A small network was shown many inputs. Here are its activations along a few directions, one row for each input.
Each table varies a few parts of the input and shows all the possible inputs, shuffled.
A made-up example of a description, with smaller parts first: one of 8 places around a ring, together with either a single point or one of 11 places around a ring or (one of 3 separate values, together with one of 4 places along a line).
Shared parts are said once, and a part with two or three values counts as separate values.
(in the rows, 128 means zero)

Other details of the inputs vary at random and push rows far along two fixed directions, the same in every table; ignore that.
These rows show it; all are for the same input, with only those details redrawn:
[116 150 148  86 122 149 134 175 116 113 132 134 104 131]
[139 116 125 130 150 127 128 104 131 129 120 132 135 125]
[139 117 125 132 149 127 128 106 132 130 120 131 136 124]
[139 115 125 129 150 127 127 103 130 129 121 132 135 125]
[139 116 125 130 150 127 128 105 131 130 121 132 135 125]
[123 151 128 209 105 102 165 191 187 165 101 149 179 146]

Table:
r1: [123 105 126 128 148 123 134  96 123 122 120 113 131 121]
r2: [111 154 151  86 117 150 137 187 118 112 130 136 101 133]
r3: [120 137 133  95 107 142 112 143 116 117 146 129 109 129]
r4: [129 121 119 125 132 133 117  98 132 135 132 126 135 133]
r5: [106 154 149 124 107 136 143 182 125 125 127 124 112 131]
r6: [121 136 128  87 111 148 113 142 108 116 148 124 101 131]
r7: [145 106 124 119 148 123 115  81 104 122 135 113 115 108]
r8: [109 142 147  94 118 136 140 180 128 111 128 135 115 132]
r9: [123 122 123 139 123 128 123  96 132 134 134 119 138 131]
r10: [145 114 127 130 148 124 116 100 129 123 127 134 133 120]
r11: [129 118 117 138 120 128 117  92 125 129 137 115 133 126]
r12: [134 105 127 124 146 113 130 106 133 127 121 135 138 126]
r13: [125 101 127 124 148 118 135  95 121 127 121 117 129 122]
r14: [128 123 111 152 116 125 127 109 131 137 132 115 137 134]
r15: [125 156 153  81 108 140 121 195 112 106 146 139  94 122]
r16: [123 124 113 146 124 129 130 104 132 138 129 113 135 135]
r17: [127 116 125 140 146 128 138 101 123 134 118 114 132 126]
r18: [158 118 118 131 137 111 111 112 121 119 142 139 126 108]
r19: [146 129 116 150 129 117 111 123 128 128 117 142 134 128]
r20: [122 157 139 126  97 122 140 192 120 124 140 130 109 121]
r21: [131 122 111 142 126 127 123 109 136 140 131 126 140 136]
r22: [116 160 115 245  86  89 159 194 176 176  95 142 179 151]
r23: [115 141 138  92 112 145 115 142 120 120 145 129 113 133]
r24: [110 139 133 101 117 148 126 126 115 121 137 116 111 136]
Q: Changing only one part turns r2 into r17. The same change can be made to r18. Which row results?
A: r20
Q: What is each input in this table made of?
A: one of 2 separate values, together with either a single point or one of 5 places around a ring or one of 6 places along a line
Q: Which other rows does r13 become when the choice among 2 separate values takes its other values? List them by row number.
A: r12
Q: Which other rows does r15 become when the choice among 2 separate values takes its other values? List them by row number.
A: r7

Table:
r25: [105 127 142  91 129 146 137 141 121 122 127 120 111 133]
r26: [130 105 123 140 155 126 132  78 137 139 117 116 145 125]
r27: [125 174 140 163  87 120 149 228 149 143 120 150 136 137]
r28: [158 110 113 153 146 106 105  81 125 131 124 133 139 115]
r29: [158 104 119 131 156 123 113  67 137 130 137 137 147 119]
r30: [130 105 114 152 148 120 128  71 134 130 121 112 145 127]
r31: [134 153 120 232  95  84 156 188 177 167 104 147 173 136]
r32: [105 164 142 145  97 129 163 210 155 144 121 140 134 143]
r33: [126 129 137 101 126 133 132 150 115 116 140 123 102 119]
r34: [127 135 130  98 117 128 112 149 107 111 133 134 106 124]
r35: [115 130 138  93 115 131 124 143 118 113 138 129 112 128]
r36: [127 134 140 102 118 129 118 147 106 109 138 126 102 117]
r37: [140 105 121 132 164 129 123  68 135 140 119 122 143 125]
r38: [114 134 139  86 134 148 133 138 121 122 128 126 112 136]
r39: [108 130 137 101 127 137 140 141 106 114 130 114 105 125]
r40: [131 143 126 214 100  93 152 179 184 161 115 144 176 135]
r41: [145 104 115 139 156 132 120  66 141 133 124 125 147 126]
r42: [138 136 132  95 130 138 129 149 115 115 141 131 104 122]
r43: [167 105 113 152 160 117 118  74 131 134 128 128 138 111]
r44: [150 105 116 160 152 105 125  79 122 131 127 118 134 110]
r45: [126 137 134  90 124 140 113 146 120 115 139 144 114 130]
r46: [137 105 113 149 153 124 116  68 129 131 117 119 144 129]
r47: [115 135 139  91 135 148 126 142 115 120 124 130 111 139]
r48: [125 128 139  93 119 135 121 148 113 112 141 129 109 122]
r49: [136 135 132  91 124 138 117 151 118 112 142 138 111 127]
r50: [134 112 123 148 149 123 126  87 128 138 110 122 139 133]
r51: [122 134 135  92 120 133 115 143 114 113 137 137 110 128]
r52: [121 130 136  98 115 126 121 149 110 111 136 127 108 123]
r53: [121 136 142  96 120 133 122 141 115 113 141 128 111 123]
r54: [105 130 140  93 128 142 136 139 113 116 124 116 108 136]
r55: [110 132 132  94 124 146 123 139 113 110 127 124 108 135]
r56: [152 108 109 156 144 105 122  93 124 133 122 129 135 118]
r57: [114 150 129 226 103  97 174 182 185 173 104 132 184 137]
r58: [146 103 111 144 157 131 111  68 132 130 120 127 144 125]
r59: [ 93 157 144 145  88 133 160 205 160 139 121 134 142 152]
r60: [141 140 138  97 126 140 116 150 117 111 142 136 110 122]
r61: [109 136 143  98 129 142 135 140 110 117 127 114 109 131]
r62: [116 134 135 102 126 139 134 144 103 116 125 122 103 129]
r63: [153 105 117 158 154 109 125  83 134 133 130 121 137 110]
r64: [132 103 119 145 150 127 127  74 141 134 123 116 148 124]
r65: [109 129 140  96 127 142 141 143 113 118 132 116 109 124]
r66: [125 148 126 212 109 103 166 171 184 170 106 141 175 137]
r67: [116 136 131  93 127 150 120 141 119 114 130 131 113 139]
r68: [110 132 138  93 130 144 129 142 110 117 122 123 106 137]
r69: [134 108 119 160 150 113 136  79 123 134 118 111 146 117]
r70: [118 127 141  89 121 138 124 141 123 116 145 132 113 126]
r71: [121 148 125 225 102  97 166 178 172 168  98 139 176 141]
r72: [121 131 136 103 124 128 132 149 104 112 137 120 101 118]
r73: [156 111 114 143 150 118 108  79 137 132 129 142 149 123]
r74: [114 136 135  90 124 153 129 140 127 118 133 127 115 139]
r75: [136 139 128 102 125 135 123 155 108 115 135 135 106 122]
r76: [147 117 119 152 137 110 115  93 137 135 124 137 146 123]
r77: [140 105 122 135 163 130 116  73 126 137 115 126 139 127]
r78: [146 103 124 136 150 119 118  74 137 131 135 129 147 117]
r79: [135 139 128  96 124 136 108 151 112 112 136 142 111 127]
r80: [103 131 135  94 121 143 133 138 114 109 131 115 110 137]
r81: [120 150  98 179  67 133 117 110 133 154 154 103 135 145]
r82: [125 143 140 105 129 146 130 147 107 118 128 129 105 124]
r83: [167 105 107 148 152 115 100  76 125 127 126 137 143 115]
r84: [146 102 111 145 156 123 124  75 123 135 117 126 140 122]
r85: [ 95 149 110 117  63 151  98 130 109 143 169  99 108 144]
r86: [113 163 142 139  88 125 151 212 166 141 131 156 144 147]
Q: What is each input in this table made of?
A: one of 2 separate values, together with either a single point or (one of 5 places around a ring, together with one of 6 places around a ring)
Q: Changing only the choice among 2 separate values turns r76 into r51. The same change can be made to r78. Which row results?
A: r70
Q: Which other rows does r49 become when the place on the ring of 5 takes its other values? List them by row number.
A: r34, r48, r52, r79
Q: Which other rows does r48 become when the choice among 2 separate values takes its other values? List them by row number.
A: r40
